Each row below holds a small network's activations on one input, seen along a few directions.
In each table, some parts of the input vary, and every possible input appears once, in random order.
Descriptions start from the smaller parts, as in this example, which fits no table here: one of 8 places around a ring, together with either a single point or one of 9 places along a line or (one of 3 separate values, together with one of 6 places along a line).
Shared parts are said once, and a part with two or three values counts as separate values.
(in the rows, 128 means zero)

Rows:
R1: [ 31 111 157 117 102 140 158 100 135 116 134  91 173 171]
R2: [212 162 100 140 153 125 103 163 125 144 117 161  90 103]
R3: [ 65 100 155 133  91  97 168 126  94  80 113  75 152 147]
R4: [ 84 142 101 131  86  50 115  90 111  90 112 115 116 101]
R5: [ 39  96 128 136  92 114 136  32 159 135 152 123 149 136]
R6: [228 140 114 133 134 134 118 225  98 108 122 140 102  84]
R7: [167 109 175 103 182 198 136 175 144 169 138 123 143 154]
R8: [198 154 100 123 176 167  97 134 162 183 125 180 107 132]
R9: [190 112 174 126 160 171 139 202 109 139 129 123 134 141]
R10: [ 66 125  83 122  94  84 106  63 149 124 125 142 138 140]
R11: [153 149 131 136 189 218 116 101 172 189 163 175 110 123]
R12: [103 136 118 136  77  40 144 125  79  60 106  86 122 105]
Changing only one part turns R7 into R11. The same change can be made to R1. Which row results?
Answer: R5
Describe the family of inputs behind these rows.
Answer: one of 2 separate values, together with one of 6 places around a ring
Change only the choice among 2 separate values in R3. List by row number the other rows that result.
Answer: R9

Rows:
R13: [ 35 104  83 137  94  77 127  86 130 133 110 139 154 150]
R14: [ 47  91 169 103  99 130 153 111 110 110 122  81 194 157]
R15: [ 63 100 115 133  63  57 122  76 120 111 141  95 165 124]
R16: [188 149 126 141 135 147 124 186 133 144 135 154 123 123]
R17: [ 69 116 124 143  80  80 120  72 119  81 155  95 172 100]
R18: [170 141 133 139 180 209 137 143 139 183 131 155 111 129]
R19: [ 67 136 151 120  79  67 145  79 120  79 145 101 115 101]
R20: [186 134 139 113 192 171 124 153 123 139 134 151 107 139]
R21: [164 144 146 128 177 219 115 133 155 185 118 157 102 132]
R22: [182 150 136 127 185 189 137 144 138 149 142 155 109 140]
R23: [189 139 141 148 135 154 114 171 122 153 128 158  99 134]
R24: [197 138 109 131 145 118 133 177 128 111 107 124  97 108]
R25: [ 37 110 103 105  64  79 127  75 143 110 115 115 139 142]
R26: [199 140 118 124 165  96 116 187 113 105 108 114 105 113]
Describe the family of inputs behind these rows.
Answer: either a single point or one of 5 places along a line or one of 8 places along a line
Start at R26 and move only the place on the line of 8, one step at a time. The first step leads to R24. Which rows follow, in order?
Answer: R16, R23, R20, R22, R18, R21

Rows:
R27: [ 42 112 177 103 144 167 143 105 119 124 117  64 160 160]
R28: [177 129  85 102 151 188 104 140 147 174 100 159 112 169]
R29: [152 145 131 188 197 109  92 165 181 157 133 209 137 140]
R30: [ 29 135 123 111  77 117  84 123 152 166 100 113 169 166]
R31: [ 46  92 197 132  76 149 120 109 109 138 133 103 167 135]
R32: [109  52 133  91 129 106 142  51 135 108 160  83 147  72]
R33: [ 29 132  98 120 154 127  95  95 141 124  51  95 141 163]
R34: [180 144 173 131 185 169 126 144 140 160 187 147 129 104]
R35: [120  98 106 134 112  34 181 117 129  68 122  81 132 103]
R36: [157 181 121 144  77 127 102 161  88 101 127 150  43  41]
R37: [192 164  91 120 165 170 119 138 163 184 122 165 109 143]
R38: [ 97 109  50  92 129  72 148  60 166 103 128 130 123 110]
R39: [ 90 105  79 140 108  46 142  36 132 139 111 127 130 134]
R40: [166  66 159  96 146 223 164 138 142 171 131 140 116 150]
R41: [189 121  99 118 142 184 163 207 119 130  88 121 118 136]
R42: [ 39 107 169 151  92 131 155  93 115 130 150 126 178 130]
R43: [ 75 153 113 150  84  60 115  45 152 108 114 122 120 167]
R44: [ 67  90 140 127 133 101 135 182  94  90  84  70 118 155]
R45: [160 125  60 110 159 199 121 132 151 171  83 160 125 177]
R46: [ 91 116 157 128  94 113 115  43 125  81 183  89 164 147]
R47: [176 132 207 170 202 147 127 151 135 143 179 190 146 139]
R48: [ 71 113 136 146  74  71 175 165 107  99 102 120 151 123]
R49: [221 159 108 121 161 160 130 209  89 135 127 120 116 123]
R50: [223 178 118 136 177 122 119 209  91 118 145 143 128 126]
R51: [223 135 140 111 135 167 142 206 126 134  86 111 119 125]
R52: [ 86  90 143 158 110  84 180  50 124 123 183 102 147  99]
R53: [210 147 154 167 168  97  95 220 100  91 147 182 134 143]
R54: [ 58 154 115 151  86  85 120  62 133 131  76 140 153 166]
R55: [189 159 155 117 176 213 143 142 134 163 175 114 120 112]
R56: [124 201  84 140  96 134  70  84 128 151 134 178  55  76]
R57: [121 169 165 144 105 186 102  95 128 130 174 144  68  35]
R58: [ 84 103  98 160  83  52 139 140 124  70 133 105 121 130]
R59: [140  72  82  71 108  66 139 131 128  62 129 100 147  68]
R60: [100 118 170 109  46  87 122 178  72 107  97 106 131 157]
R61: [188 181 105 113 183 123  98 140 149 163 145 178 104 150]
R62: [190 121 169 105 144 223 140 141 140 162 152 123 130 134]
Describe the family of inputs behind these rows.
Answer: one of 3 separate values, together with either a single point or one of 5 places along a line or one of 6 places along a line
Changing only the choice among 3 separate values turns R60 into R30. The same change can be made to R50. Which row results?
Answer: R61
Change only the choice among 3 separate values in R53. List by row number the other rows that result.
Answer: R29, R47
List by row number the other rows that have the choice among 3 separate values in common with R31.
Answer: R27, R32, R34, R40, R42, R46, R47, R52, R55, R57, R62

Rows:
R63: [ 82 120 135 131 105 106 132 106 124 115 127 117 144 140]
R64: [147 139 131 129 154 162 114 140 144 159 130 150 122 138]
R65: [ 87 118 139 128 100 109 138 104 118 111 128 109 140 133]
R66: [158 136 145 132 150 163 123 153 130 150 132 141 121 130]
R67: [151 136 130 132 158 169 125 126 148 157 142 148 120 127]
R68: [ 79 118 124 119 108 112 133  85 136 122 130 115 142 141]
R69: [152 140 142 127 161 156 115 151 136 152 133 143 122 131]
R70: [ 80 113 127 124 110 110 136  97 133 118 124 115 144 140]
R71: [ 80 113 129 120 112 114 137  80 133 117 139 114 140 130]
R72: [151 135 131 125 160 167 120 138 149 161 131 146 122 135]
R73: [225 139 108 138 137 107 127 201  99 106 115 134 103  97]
R74: [145 129  95 131  82  60 135 154  86  66 106 105 115  96]
Changing only one part turns R64 into R70. The same change can be made to R73. Which row results?
Answer: R74
Describe the family of inputs behind these rows.
Answer: one of 2 separate values, together with either a single point or one of 5 places along a line
Change only the choice among 2 separate values in R71. List by row number the other rows that result.
Answer: R67
Change only the choice among 2 separate values in R66. List by row number the other rows that result.
Answer: R65

Rows:
R75: [146 147 104 132 115 108 115 122 119 113 140 137 104  88]
R76: [127 120 168 130 154 164 133 146 126 142 140 127 134 133]
R77: [168 129 126 131 129 125 138 145 115 113 132 125 105  92]
R78: [120 139 112 131 138 140 118  97 156 157 128 149 132 141]
R79: [ 59 102 128 127  61  62 144  95 107  81 118  91 143 133]
R80: [149 142  90 139 127  91 115 124 133 120 122 145 119 114]
R81: [149 144 109 136 136 112 120 160 117 116 104 133 125 139]
R82: [141 128 146 126 151 166 132 119 140 148 160 139 126 117]
R83: [137 118 139 116 148 169 134 146 140 153 123 131 142 157]
R84: [163 122 121 124 134 124 134 172 115 117 103 116 132 135]
R85: [123 136 130 126 146 148 117 132 145 158 114 140 139 161]
R86: [156 129 149 141 129 127 140 173 105 108 123 112 120 112]
R87: [ 33 101 144 111  92 109 136  68 128 116 134 102 151 152]
R88: [120 134 126 122 133 148 116  91 145 151 152 144 119 121]
Describe the family of inputs behind these rows.
Answer: one of 2 separate values, together with either a single point or one of 6 places around a ring
Changing only the choice among 2 separate values turns R75 into R88. The same change can be made to R86. Which row results?
Answer: R76
